B =
[ 47.6  12.6  11.8  43.7  11.6  21.7 -22.8  25.8  20.9  15.4 -29.5  10.9
 -35.9  14.5 -23.7]
The third entry from the right -> -35.9
What is the second entry from the end?
A: 14.5
The 1st entry: 47.6
What is the second entry from the left?
A: 12.6
The entry just right of -29.5: 10.9
The 3rd entry is 11.8
What is the 3rd largest entry?
A: 25.8
What is the last entry?
A: -23.7
